Each row below holds a small network's activations on one input, seen along a few directions.
In each table, some parts of the input vary, and every possible input appears once, in random order.
Descriptions start from the smaller parts, as in this example, which fits no table here: one of 2 separate values, together with either a single point or one of 11 places along a line or (one of 6 places along a line, together with one of 8 places around a ring).
Shared parts are said once, and a part with two or three values counts as separate values.

Rows:
r1: [-3.15  3.22  1.95  2.80  0.88  0.09 -1.11  3.97  3.61 -0.77  2.53 -2.46]
r2: [ 0.18 -4.36  0.59 -4.18 -0.27  0.14  0.58 -0.84 -2.08  3.04 -0.83  1.16]
r3: [-2.96  0.30  1.23  6.30  1.59 -0.38  0.58  2.88  0.34  0.11  1.47 -0.05]
r4: [ 4.87 -2.92  1.02 -3.63  2.00  1.10 -0.03 -2.59  1.20  0.98 -1.69  1.84]
r5: [ 0.91 -2.68 -0.41 -4.31 -0.49 -1.01  1.85 -2.39 -2.98  1.78 -0.03  1.51]
r6: [-2.76  1.81  0.72  5.32  0.45 -0.58 -0.30  3.13  1.44  1.52  2.08 -2.48]
r7: [-1.71  2.05 -1.23  3.70 -1.38 -2.30  0.57  2.63 -0.40 -2.15  2.05 -2.79]
r8: [-1.48  0.76 -0.65  5.19 -1.02 -2.34  0.62  1.90 -1.74 -2.65  1.20 -0.88]
r9: [ 1.37 -1.12 -1.78 -4.09 -0.67  1.56  0.03 -3.41 -2.85  0.84 -2.22  3.74]
r10: [-0.92  2.30 -1.91  6.00 -0.47  0.40 -0.10 -0.27 -1.34 -3.71 -0.72  0.25]
r11: [ 0.48 -3.77  0.74 -3.17  2.84  1.52 -0.25 -1.83 -0.10  3.12 -0.78  3.70]
r12: [-1.67  3.67  0.05  1.69 -1.73 -1.87 -1.06  2.99  1.54 -3.54  2.26 -3.28]
r13: [ 1.36  0.48  0.85 -7.24 -0.94 -0.49  1.15 -1.96  0.35  1.23  0.45 -1.93]
r14: [-0.74 -0.86 -1.43 -4.57 -1.08  0.82  1.44 -3.03 -3.50  1.87 -1.81  2.27]
r15: [ 2.00 -3.23 -0.85 -4.19  0.29 -0.56 -0.11 -2.93 -2.17  0.56 -2.13  2.28]
r16: [-1.60 -0.15  0.45  5.14  0.39 -1.67 -0.61  3.72 -1.35 -1.22  0.13 -1.31]
r17: [ 4.38 -2.20 -0.35 -4.09  0.35  0.27  0.26 -3.89  0.78 -0.57 -1.11  2.72]
r18: [ 2.40 -4.65  0.34 -3.12  0.86  1.04  0.28 -2.37 -1.16  1.89 -0.91  1.57]
r19: [-1.34 -0.16  0.74  6.86  2.52  0.36 -0.61  1.90  1.20 -1.17  0.89  0.80]
r20: [ 0.15 -1.48 -0.93 -6.24 -0.99 -1.25  1.04 -1.21 -1.71  2.35 -0.69 -0.47]
r21: [ 1.18 -2.11  0.38 -5.36  0.77 -0.12  1.48 -0.38 -1.23  3.82  0.29 -1.27]
r22: [ 3.78 -0.02 -0.96 -3.89 -0.62  2.27  0.54 -4.50  0.14 -0.07 -2.30  3.60]
r23: [ 2.75 -2.60  1.37 -2.96  1.99  1.80 -1.43 -2.81  2.57  2.97 -1.59  3.52]
r24: [-1.83  1.14 -0.14  3.65  0.03 -1.63 -0.66  4.44 -0.02 -0.73  0.99 -3.22]
r25: [ 1.37  1.09 -0.81  4.93 -0.32 -1.22 -1.81  0.97  1.94 -5.13 -0.49  0.74]
r26: [-1.20  2.94  1.41  2.14 -0.11 -1.03 -1.42  4.25  1.97 -1.98  1.68 -4.18]
r27: [ 0.14  2.44 -0.33 -7.65 -2.03  1.46  0.42 -1.88 -0.41  1.36 -0.11  0.00]
r28: [-2.77  4.04 -2.01  3.95 -1.79 -0.31  1.05  1.45 -0.84 -1.91  0.74 -2.48]
r29: [-1.37 -2.01  0.65 -5.22  1.56  0.83  0.89 -0.11  0.37  4.90  0.66  0.94]
r30: [-0.72 -3.09  1.28 -3.21  1.13  0.52  0.09 -1.33 -1.18  5.31 -0.46  2.31]
r31: [ 0.93  1.01  1.37  7.06  1.67  0.65 -1.78  0.93  3.87 -1.32  0.06  0.62]
r32: [ 0.58 -1.26  1.54 -7.19 -0.72  0.78 -0.25 -0.30  1.22  2.28  0.73 -1.72]
r33: [ 0.11  0.81 -1.61 -5.62 -1.75  1.03  2.09 -2.23 -2.32  2.76 -0.33  0.52]
r34: [-2.54  2.75 -1.43  5.44 -1.43 -0.35  1.10  0.73 -2.18 -2.41 -0.12 -0.57]
r35: [-0.32  0.00  2.25 -6.20  0.65  1.17 -0.71 -0.80  2.14  4.55  1.08 -0.58]
r36: [-0.41  0.19 -1.08  5.33 -0.28 -1.89 -1.34  1.35 -0.90 -3.84 -1.00 -0.15]
r37: [-2.14  5.84 -0.47  2.44 -1.93  0.29  0.29  1.27  1.15 -3.17  1.43 -3.44]
r38: [ 0.91  3.25 -1.34  5.69 -0.54  0.94 -0.44 -0.75  1.56 -4.76 -1.30  0.60]
r39: [-0.03 -1.21  0.11  6.40  0.33 -0.28 -1.00  1.89  0.07 -2.53  0.23 -0.89]
r40: [ 1.81 -0.26  0.68  6.09  0.26  0.26 -1.35  1.40  2.97 -3.59 -0.35 -0.55]
Question: The inputs of r26 and r40 match in every part but one. If r12 is changed in the same way as r26 into r40, which row does it become?
Answer: r25
Question: The inputs of r3 and r31 match in every part but one. If r30 is changed in the same way as r3 into r31, which row does it become?
Answer: r23
Question: Describe the family of inputs behind these rows.
Answer: one of 2 separate values, together with one of 4 places along a line, together with one of 5 places along a line
Question: Change only the place on the line of 4 in r5. List by row number the other rows that result.
Answer: r2, r14, r30
Question: Change only the place on the line of 5 in r17. List by row number the other rows that result.
Answer: r5, r13, r15, r20
Question: Change only the place on the line of 4 in r9. List by row number the other rows that result.
Answer: r11, r15, r18

Rows:
r41: [-1.83 -0.68 -1.72  4.09  1.22  0.32  1.35  0.51 -1.51  1.12  1.68  0.99]
r42: [-0.73 -3.03  1.66  3.67  2.18 -1.65 -2.49  1.01 -0.08  0.27 -2.03  1.80]
r43: [-2.71  0.34  2.94  1.74  0.12  0.53  0.06  3.91  0.49  1.64  2.06 -4.13]
r44: [-3.59  2.39  1.51  1.69 -1.38  1.74  0.40  2.54 -0.11  0.80  2.41 -2.45]
r45: [-1.77  1.11  0.57  0.50 -3.62 -0.58  1.18  3.05 -1.11 -2.12  1.37 -4.46]
r46: [ 2.91  2.80 -1.15  2.20 -0.18  2.86 -0.93 -1.30  1.58 -3.25 -1.60  1.12]
r47: [-1.66  2.92  0.57  0.64 -0.14 -1.31 -0.99  0.37  3.73  0.00  1.82 -0.35]
r48: [ 2.07 -0.30  0.11 -4.86 -0.23  1.92  3.82 -4.35 -1.11  1.29 -1.44  2.50]
r49: [-2.69  4.43  0.26  1.08 -2.56  1.34  1.48  1.94 -1.76 -0.80  1.08 -2.70]
r50: [-1.81 -0.38 -0.90 -5.68  1.12  1.06 -1.33 -1.06 -0.55  3.35  0.16  0.87]
r51: [ 0.02 -2.18 -0.59  2.43 -0.57 -2.79 -1.54 -0.46 -2.11 -3.64 -2.42  0.94]
r52: [ 0.62 -1.59 -1.71 -7.00 -0.31 -1.07 -0.74 -0.29 -2.12  0.29 -0.38 -0.99]
r53: [-0.59  5.19 -0.66  0.06 -1.32 -1.65  0.05 -0.23  1.97 -1.46  0.40 -0.55]
r54: [-0.30  1.47  2.32  0.36  1.43 -2.16 -1.05  2.92  3.80  0.60  2.03 -1.32]
r55: [-1.54 -0.74  0.44  3.60  1.39 -0.24 -2.09 -0.44 -1.13 -0.75 -1.27  3.35]
r56: [-0.81  1.24 -0.82  3.07  0.47 -0.80 -1.22 -1.57 -2.83 -2.29 -2.65  2.72]
r57: [ 1.71 -2.35  1.32 -3.84 -0.08  2.06  2.05 -3.92  0.24  3.67  0.20  2.77]
r58: [-0.52 -2.09  0.63 -5.64  2.22  0.00 -1.61  0.89 -0.10  4.21 -0.02 -0.26]
r59: [ 3.43 -0.62 -1.09  1.52 -1.09  0.59 -1.32 -0.59  2.30 -4.42 -1.54 -0.97]
r60: [-0.89  1.35 -3.08  3.58 -0.74 -0.25  2.36  0.00 -2.91 -0.20 -0.03  0.90]
r61: [ 3.02 -4.03  2.77 -3.71  1.19  0.85  1.59 -2.48  0.51  4.59 -0.09  1.22]
r62: [ 2.74 -1.55  1.21  2.83  1.69  1.67 -2.39  0.79  4.21 -0.66 -1.11 -0.21]
r63: [ 3.95 -3.18  0.79 -5.13 -0.83  0.14  2.83 -3.66 -1.59  0.35  0.01  0.61]
r64: [ 1.88  0.39 -0.14  2.92  0.25  3.04 -2.00 -0.69  3.68 -1.56 -0.70  1.42]
r65: [-0.30  1.55 -2.09 -6.45 -0.19  0.80 -0.32 -0.81 -2.31  1.77 -0.88  1.24]
r66: [-0.74 -2.63 -0.26  3.96  2.41 -0.78  1.11  2.45 -0.87  1.89  1.44 -0.30]
r67: [ 0.31  2.16 -0.18 -0.67 -1.72 -3.48 -0.18  1.01  2.19 -2.96  1.00 -2.38]
r68: [-0.17 -2.00 -2.71  3.01 -0.72 -2.16  1.92  0.46 -2.50 -1.71  0.51 -1.39]
Question: Describe the family of inputs behind these rows.
Answer: one of 4 places along a line, together with either one of 2 separate values or one of 5 places around a ring
Question: The inputs of r55 and r51 match in every part but the place on the line of 4. If r64 is changed in the same way as r55 into r51, which row does it become?
Answer: r59
Question: Change only the choice among 2 separate values in r57. List by row number the other rows that result.
Answer: r50
Question: Start at r54 and move only the place on the line of 4, one step at a time. The first step leads to r47. Which rows follow, in order?
Answer: r53, r67
